A small network was shown many inputs. Here are its activations along a few directions, one row for each input.
In each table, some parts of the input vary, and every possible input appears once, in random order.
Descriptions start from the smaller parts, as in this example, which fits no table here: one of 2 separate values, together with either a single point or one of 11 places along a line or (one of 4 places along a line, together with one of 8 places around a ring).
Shared parts are said once, and a part with two or three values counts as separate values.
In the rows, 128 means zero.

Other details of the inputs vary at random and push rows far along two fixed directions, the same in every table; ignore that.
These rows show it; all are for the same input, with only those details redrawn:
[209  97  85 122 131 109 141 107 123 188 125 174 149 120  91 163]
[174 181 172 126 180 165 124 136 140 129 168 174 188 155 105 129]
[187  80  62 123 104 104 151 114 104 189 114 131 126  87 105 167]
[135 125 104 128 114 143 147 141  98 145 135  85 132  80 132 145]
[166 191 183 127 184 173 121 140 139 120 172 169 191 157 108 124]
[210 129 121 122 156 127 132 113 137 170 142 195 171 146  87 152]
[150 203 193 129 186 184 121 148 138 108 178 154 191 154 117 118]
[159 102  81 126 107 124 150 128  99 167 123 104 127  81 120 157]

Rows:
row 1: [ 56 133 164 137 108 139 138 156 120  97 114  80 118 123 169 110]
row 2: [162 195 194 122 158 155  96 133 132 116 167 169 172 175  97 126]
row 3: [ 74 158 168 123  97 180 126 155  94  99 142  59 128 120 145 139]
row 4: [153  85 101 121  83  61 133 119 106 186  95 139 116  90 110 143]
row 5: [ 99 159 156 120  95 123 109 152  93 123 126  89 109  96 135 126]
row 6: [ 83 169 140 142 120 121  91 152 112  86 133  74  94 109 166  97]
row 7: [116 151 132 131 133 155 155 151 100 124 140  79 146  77 147 128]
row 8: [ 61 152 178 115  93 147 128 155 101 104 114  79 126 111 161 125]
row 9: [143  84  57 148 142 117 149 112 131 130 108  98 108 100 161 125]
row 10: [130 164 182 147 185 118  93 124 176  93 136 179 153 190 142  82]
row 11: [ 63 171 176 130 138 204 159 167 105  89 148  56 158  98 169 124]
row 12: [138  41  88 138  87  75 152 111 129 177  79 148 112 125 120 145]
row 13: [179 115 132 130 176 147 150 108 159 141 127 198 171 178 116 144]
row 14: [136 130 159  54 145 154 166  84 180 124 152 240 142 172  46 151]
row 15: [112 118 111 117  94 162 146 133  98 138 119  84 120 104 139 162]
row 16: [ 88 109 132 123  93 119 135 135 114 116  93  98 100 122 160 129]
row 17: [166  91 112 109  99 113 111 106 121 185 112 180 122 159  88 176]
row 18: [129 175 213 113 144 153  97 133 140 120 139 187 165 189 109 134]
row 19: [118  99 102 124 102 157 158 136 102 148 120  86 131  96 137 161]
row 20: [145  65  88 121  83  88 126 106 122 165  81 151  88 140 121 161]
row 21: [112 150 109 146 119 128 101 138 110  97 143  69 103 114 152 111]
row 22: [155  59  65 157 107  45 127 114 133 175  99 136 113 103 115 119]
row 23: [129 113  68 149 134 120 147 132 113 124 124  74 115  74 163 120]
row 24: [140 154 173 129 154 165 111 124 148 104 145 168 153 203 117 134]
row 25: [119 116  85 150 146 148 133 130 131 103 129  77 109 111 168 116]
row 26: [150  83 110 132  89  68 137 123 111 184 101 141 130  94 105 136]
row 27: [190 143 160 109 136  86 106 111 137 161 117 214 157 159  92 133]
row 28: [105  81 131 130  81 103 147 132 112 163  99 116 132 107 125 141]
row 29: [113 110  86 146 114 125 108 120 121 102 119  71  85 125 158 121]
row 30: [128 205 193 137 179 122  82 137 155  80 148 166 154 174 144  80]
row 31: [124 173 141  81 183 137 138  96 194  74 178 207 118 159  78  94]
row 32: [152  72  52 136 106  85  98  99 129 155 100 128  68 135 129 141]
row 33: [131  98  86  59  94 106 178  91 136 146 131 164  85  82  58 150]
row 34: [137 114  91 128 104 135 151 139  93 152 129  80 124  72 131 149]
row 35: [108 113 101 129 108 163 148 132 112 118 116  84 106 121 154 149]
row 36: [185 153 119 145 189 136 113 118 157 123 157 174 162 160 121 117]
row 37: [117  94  93 135 116 157 160 134 116 129 118  89 117 113 150 149]
row 38: [160 107  96 115  89  97 109 120 100 179 118 137 101 113  96 160]
row 39: [120  93 121 141  93  84 141 140 109 168 112 109 134  87 112 127]
row 40: [127 136 168 162 182 113 105 128 178 106 137 169 161 182 130  81]
row 41: [ 79  81 127 150  99 115 152 145 124 134 104  91 121 116 142 122]
row 42: [102 178 118 145 144 160 115 150 115  81 152  63 114 106 169 106]
row 43: [191 104  75 137 157 117 113  91 154 139 117 171 118 163 126 136]
row 44: [106 181 232 122 155 154 114 146 147 111 144 173 186 179 124 112]
row 45: [152  66 127 131 107  88 142 115 137 189 102 178 157 143  89 149]
row 46: [164 122 142 121 143 133 103 109 151 146 128 203 132 204  99 151]
row 47: [203 146 128 116 148 132 120 110 132 161 140 191 158 153  90 154]
row 48: [ 19 158 165  79 129 196 179 132 153  44 156  97  90 119 125 111]
row 49: [ 30 164 138  93 152 173 153 121 169  28 163  89  74 113 139  79]
row 50: [ 66 166 155 146 134 142  90 147 129  66 129  72  94 134 180  89]
row 51: [183 121  92 133 136  87  82 106 138 156 130 179 108 158 102 134]
row 52: [ 67 128 142 162 131 118 119 147 136  88 120  75 114 115 175  79]
row 53: [ 89 125 123 159 116  92 119 147 121 114 123  81 114  93 157  88]
row 54: [101 126 113 147 112  83 114 139 120 119 115  91 104  96 158  97]
row 55: [ 68 160 154 142 135 130 103 144 130  66 118  74 102 127 188  83]
Q: The inputs of row 33 and row 48 match in every part but one. If row 27 is changed in the same way as row 33 into row 48, which row does it become?
A: row 16
Q: The inputs of row 1 and row 4 match in every part but one. If row 20 is changed in the same way as row 1 into row 4, which row does it become?
A: row 5
Q: Describe the family of inputs behind these rows.
A: one of 5 places around a ring, together with either a single point or one of 10 places along a line
Q: A walk changes only the place on the line of 10. It starts at row 23 and steps to row 36. List the rest of the walk in order.
A: row 42, row 21, row 51, row 6, row 30, row 54, row 53, row 22
Q: A walk changes only the place on the ring of 5. It starts at row 36 and steps to row 25. List the rest of the walk in order.
A: row 37, row 19, row 34
Q: List by row number the other rows that have the place on the ring of 5 in common with row 49.
A: row 9, row 10, row 25, row 29, row 32, row 40, row 43, row 50, row 52, row 55
Q: List by row number the other rows that have the place on the ring of 5 in common with row 44.
A: row 3, row 8, row 11, row 14, row 15, row 17, row 18, row 19, row 28, row 45

Rows:
row 56: [189 129 118 146 133  96  94 119 126 159 128 160 142 146 110 131]
row 57: [152  80  71  92  99  87 159  93 128 156 106 152  90  93  96 149]
row 58: [160 142 146 101 169 136 133 102 170 121 132 215 140 175 105 129]
row 59: [136 146 127 139 144 131  97 135 126 129 135 134 123 146 139 128]
row 60: [ 74 176 175 114 110 199 151 183  77 138 152  65 154  76 141 152]
row 61: [173  89  88 143 147  97 119 113 145 172 120 178 129 147 113 139]
row 62: [ 68 120 114 120  82 147 140 137 105  97 116  58  87 103 155 133]
row 63: [ 61 113 136 134  85 124 148 151 106 108 125  52 110  85 141 113]
row 64: [171 153 143 132 182 123 107 120 154 134 134 197 154 167 129 121]
row 65: [ 80 158 149 121 135 164 142 138 125  79 132  81 127 111 165 110]
row 66: [126 135 152 136 126 133 107 129 126 116 124 121 135 153 138 124]
row 67: [173 141 148 117 159 140 110  98 160 124 140 200 156 193  99 137]
row 68: [150 127 143 116 169 142 133 107 177 126 144 211 142 186  91 128]
row 69: [145 125 131 102 115 117 128 104 137 129 134 163 126 148  88 140]
row 70: [112 155 155 144 144 144 126 147 120  96 125  96 144 129 171 110]
row 71: [ 69 104  96 113  91 132 162 135 114 113 132  65  82  71 122 125]
row 72: [173 135 131 133 188 146 126 111 169 129 153 198 154 183 101 128]
row 73: [145 147 122 122 164 148 134 121 141 111 136 147 130 137 138 126]
row 74: [144  89 109 112  94  80 145 110 121 151  98 139 118 107 115 136]
row 75: [ 99 170 190 125 111 184 144 176  81 149 142  88 175  99 134 151]
row 76: [144 145 131 131 144 150 117 122 132 113 139 135 137 159 131 135]
row 77: [162  82 104 130  99  78 109 107 129 173  92 172 109 152 111 148]
row 78: [142 122 140 119 119  86 126 117 133 145 112 163 131 125 111 123]
row 79: [ 94 144 165 131 114 143 114 143 122 101 124 106 125 149 147 119]
row 80: [124  92  88 123 127 130 147 113 140 136 126 124 104 117 119 135]
row 81: [125  66  84 148  97  87 131 122 120 166  96 108 106 105 134 134]
row 82: [ 82  89 106 147  93 123 143 142 108 124 108  52 107  92 159 122]
row 83: [ 68 160 169 131  99 130 111 156 105  99 135  73 111 108 140 108]
row 84: [154  75  68 123  99  85 112 105 121 175  99 141  89 118 118 152]
row 85: [138 185 222 117 145 199 143 159 108 140 159 148 213 149 112 153]
row 86: [161 137 154 159 173 122 104 130 154 139 136 181 167 181 122 116]
row 87: [125 104 101 107 102  84 137 116 122 152 109 139 100  93 117 132]
row 88: [197  95  69 121 124  94 144  95 129 159 114 157 132 112 111 147]
row 89: [187 147 128 132 186 141 125 112 165 130 166 193 161 165  87 121]
row 90: [166  86  90  96 105  86 154  89 136 155 106 173 118 118  92 148]
row 91: [ 83 131 125 115  90 115 118 140 107 123 129  88  89  94 127 124]
row 92: [169 105  73 135 110  91 107 119 111 167 122 127 105 106 117 142]
row 93: [134  88  90 115 109  88 134 112 130 158  94 153  96 113 132 139]
row 94: [ 50 154 173 141 113 137 128 163 117  94 142  70 125 103 141  94]
row 95: [122  71 104 136  98 101 143 121 130 149  99 125 115 129 128 136]
row 96: [151 100 118 111 126 109 146  99 153 143 133 180 139 147  78 137]
row 97: [119 182 180 101 154 159 116 124 151  90 167 165 135 164  93 117]
row 98: [ 90 158 176 123 109 136 117 144 117  96 139  98 130 132 129 113]
row 99: [101 155 139 114 151 160 139 129 137  90 137 112 118 118 149 115]
row 100: [160  93 106 126 141 121 139  98 156 144 125 174 141 157 102 139]
row 101: [141 141 139 152 137 123  95 137 121 131 124 128 133 152 143 125]
row 102: [ 61 115 110 142 111 135 132 152 114 117 125  55  95  84 161 113]
row 103: [120  90  63 141  94 120 155 129 105 135 125  58 105  71 136 134]
row 104: [ 65 126 134 134  95 121 135 152 105 110 101  64  96  87 176 113]
row 105: [151 142 154 119 151 121  96 116 156 138 132 204 134 186 106 130]
row 106: [122 105  98 108 106 129 134 113 129 130 117 131  86 130 119 146]
row 107: [128 161 179 157 175 156 115 145 149 101 151 140 174 177 141 105]
row 108: [ 79 156 164 135 129 150 130 150 118  85 124  73 133 113 176 103]
row 109: [144 138 135 160 145 117 113 141 131 135 142 124 151 129 127 109]
row 110: [ 71 150 159 126 130 136 128 150 133 105 151 107 121 113 123 103]
row 111: [160  73  58 110 102 106 133  94 126 160 106 139  84 118 108 160]
row 112: [130 162 164 142 180 169 127 133 157  96 160 150 167 175 130 113]
row 113: [171  58  66  96  63 133 186 113  79 210 101 122 133  71  90 212]
row 114: [154 187 162 131 164 162 107 129 140  96 168 144 164 164 117 117]
row 115: [116 177 190 138 167 141 105 140 145 100 133 148 160 156 150  98]
row 116: [132  67  82 121 102 109 155 104 140 149 106 142 109 129 112 147]
row 117: [165 124 100 123 144 135 119 110 136 135 133 155 116 151 116 146]
row 118: [ 67 161 163 147 115 148 101 159 107  94 129  60 116 118 168 106]
row 119: [ 77 132 160 148 125 133 123 151 132 111 125 105 125 134 148 106]
row 120: [124 167 153 143 141 139 125 147 116  98 138  91 152 112 158 104]
row 121: [125 102 120 130 133 110 125 122 149 147 121 165 118 146 117 128]
row 122: [131 179 163 149 181 149 106 148 148 109 172 142 162 146 124  98]
row 123: [149  86  80  92  79 157 184 128  80 190 119 108 123  64  94 201]
row 124: [154  91  92 143 102 104 118 121 109 150 102 111 115 129 140 147]
row 125: [160 150 141 143 135 127 104 133 121 124 140 125 150 144 126 122]
row 126: [183 143 153 151 170 124 114 123 154 134 151 179 183 173 104 115]
row 127: [103 160 154 151 143 136 115 154 117 104 123  93 135 120 175 106]
row 128: [154 155 116 121 156 140 136 123 133 114 146 133 132 113 128 120]
row 129: [ 99  98  82 124  99 104 136 129 108 140  99  82  84  72 161 130]
row 130: [ 97 145 103 138 115 125 129 153  97 116 129  53 103  59 169 111]
row 131: [167 123 111 124 149 126 137 108 140 130 121 160 141 144 132 137]
row 132: [ 71 153 152 115 124 160 148 139 127  79 127  91 120 117 162 114]
row 133: [121 163 192 124 157 142 122 133 151  98 129 163 159 172 142 107]
row 134: [183  89  48 120 106 101 130 101 115 164 121 129  95 103 103 155]
row 135: [115 172 152 150 140 131 115 154 112 105 136  87 143 102 161  99]
Q: The inputs of row 105 and row 106 match in every part but one. If row 122 is changed in the same way as row 105 into row 106, which row does it become?
A: row 89
Q: The inputs of row 112 and row 61 match in every part but one. If row 76 is changed in the same way as row 112 into row 61, which row does it become?
A: row 59
Q: Describe the family of inputs behind these rows.
A: one of 5 places around a ring, together with either a single point or (one of 3 separate values, together with one of 5 places along a line)
Q: Change only the place on the line of 5 in row 109. List by row number the other rows that result.
A: row 81, row 86, row 94, row 119
Q: Change only the choice among 3 separate values in row 97. List by row number the other rows that result.
A: row 57, row 71
Q: Change only the place on the ring of 5 in row 82. List by row number the other rows that result.
A: row 80, row 81, row 100, row 102
Q: Change only the place on the ring of 5 in row 119. List by row number the other rows that result.
A: row 68, row 95, row 116, row 121

Rows:
row 136: [152  76  86 132 117  79 128 103 148 161 109 169 111 138 104 132]
row 137: [169 110  97 131 120 129 138 123 112 155 119 131 134 122 126 156]
row 138: [121 160 177 139 151 126  88 132 150 105 143 155 142 178 123 102]
row 139: [185 102 119 122 108  98 124 114 118 180 108 176 141 141  99 159]
row 140: [167 123 133 121 148 141 137 115 145 153 141 180 158 152  90 146]
row 141: [183 129 137 132 155 127 125 119 136 158 128 175 170 146 114 140]
row 142: [ 84 156 162 150 144 136 111 149 138  89 147 100 133 139 146  91]
row 143: [124  95  80 117 112 116 143 107 131 122 108 116  92 115 141 136]
row 144: [180 137 152 130 155 119 122 123 138 161 132 191 179 153 107 137]
row 145: [ 67 146 128 131 129 158 132 145 124  78 134  67  94 112 168 109]
row 146: [143 134 145 147 152 105 113 127 150 122 126 163 144 161 131 105]
row 147: [113 160 179 119 152 134 106 128 154 100 137 167 132 173 122 108]
row 148: [ 95 131 111 125 107 166 146 145 102 121 138  68 113  93 141 144]
row 149: [155  91  92 147 128  91 125 113 137 142 105 138 115 133 136 122]
row 150: [133 121 126 147 138  95 112 128 137 132 114 138 132 132 146 109]
row 151: [111  88  91 105  78 121 173 125 100 151 108  92 110  71 123 156]
row 152: [121 105  99 137  98 132 152 142  95 143 114  70 118  81 146 142]
row 153: [ 88 119 114 151 121 127 122 140 124 103 129  67 105 109 155 104]
row 154: [ 86 168 175 127 136 171 139 157 123 107 158 106 152 122 126 120]
row 155: [107 109 108 137  88 124 153 150  90 143 114  68 119  76 145 140]
row 156: [115 149 151 136 137 163 133 146 120 118 152  99 151 122 127 126]
row 157: [151  81  96 124 105  79 113 101 141 161 102 170 101 146 104 138]
row 158: [130 133 149  97 111 139 141 121 121 138 125 148 138 129 107 149]
row 159: [159 136 123 132 140 141 125 130 117 144 129 132 150 127 137 144]
row 160: [164 137 161 102 138 134 127 115 139 153 134 201 153 165  84 151]
row 161: [149 134 125 144 159 127 102 117 152 115 140 153 133 171 126 116]
row 162: [156 117 128 117 155 117 132  98 165 124 124 187 137 162 111 122]
row 163: [ 98 244 185 110 160 180 111 163 115  68 195  90 138  97 128  94]
row 164: [104 132 113 135 109 160 136 147  97 121 140  60 120  96 144 141]
row 165: [148 137 148 113 151 155 145 123 140 135 142 163 153 143 103 141]
row 166: [160  81  92 137 100  66 111 108 127 161  89 152 102 137 125 135]
row 167: [148 111 118 135 150 114 120 109 160 132 128 170 128 159 113 118]
row 168: [ 85 154 156 132 152 153 129 140 144  83 141 109 121 135 148  99]
row 169: [ 65 155 155 146 113 126 102 157 108  92 118  60 107 106 182  96]
row 170: [ 94 227 168 126 170 144  91 147 137  54 179 102 115 117 140  71]
row 171: [ 87  98 100 120  96 109 150 124 123 116 107  92  94  93 145 121]
row 172: [133 163 173 107 159 173 146 126 144 111 152 158 168 148 111 131]
row 173: [139 130 145 124 113 129 118 132 115 149 134 135 141 135 106 144]
row 174: [128 138 155 110 136 118 116 111 152 113 122 174 129 163 117 119]
row 175: [ 83 127 106 139 120 141 126 137 124  98 130  75  93 113 158 115]
row 176: [163  94 110 110 100 107 131 110 122 180 115 170 128 133  86 164]
row 177: [ 87  98 102 128 102 108 144 132 122 121 110  92  89  96 143 120]
row 178: [158 105  97 109 122 139 150 114 122 154 124 146 124 123 108 163]
row 179: [116 141 139 151 152 124 111 136 137 107 125 112 133 132 161  99]
row 180: [152 110 100 102 118 142 156 110 122 145 123 141 129 118 113 162]
row 181: [133 102 106 127  83 104 128 133  89 168  99  97 116  87 138 152]
row 182: [125 164 181 113 155 162 141 138 140 120 154 163 165 149 106 129]
row 183: [119  84  86 132  79 112 150 136  93 163 116  78 113  76 122 150]
row 184: [141 164 154 148 173 141 103 131 152  95 141 151 145 177 147 104]
row 185: [125  91  67 147 106  97 121 123 111 136  97  82  90  96 170 127]
Q: Describe the family of inputs behind these rows.
A: one of 2 separate values, together with either a single point or (one of 4 places along a line, together with one of 6 places along a line)
Q: The inputs of row 167 and row 140 match in every part but the choice among 2 separate values. If row 161 is changed in the same way as row 167 into row 140, which row does it become?
A: row 164
Q: The inputs of row 141 and row 179 match in every part but the choice among 2 separate values. If row 165 is changed in the same way as row 141 into row 179, which row does it become?
A: row 168
Q: Change only the place on the line of 6 in row 169. List by row number the other rows that result.
A: row 138, row 147, row 157, row 166, row 174
Q: Change only the place on the line of 4 in row 151. List by row number the other rows that result.
A: row 158, row 172, row 180
Q: Change only the choice among 2 separate values in row 138. List by row number the other rows that result.
A: row 173
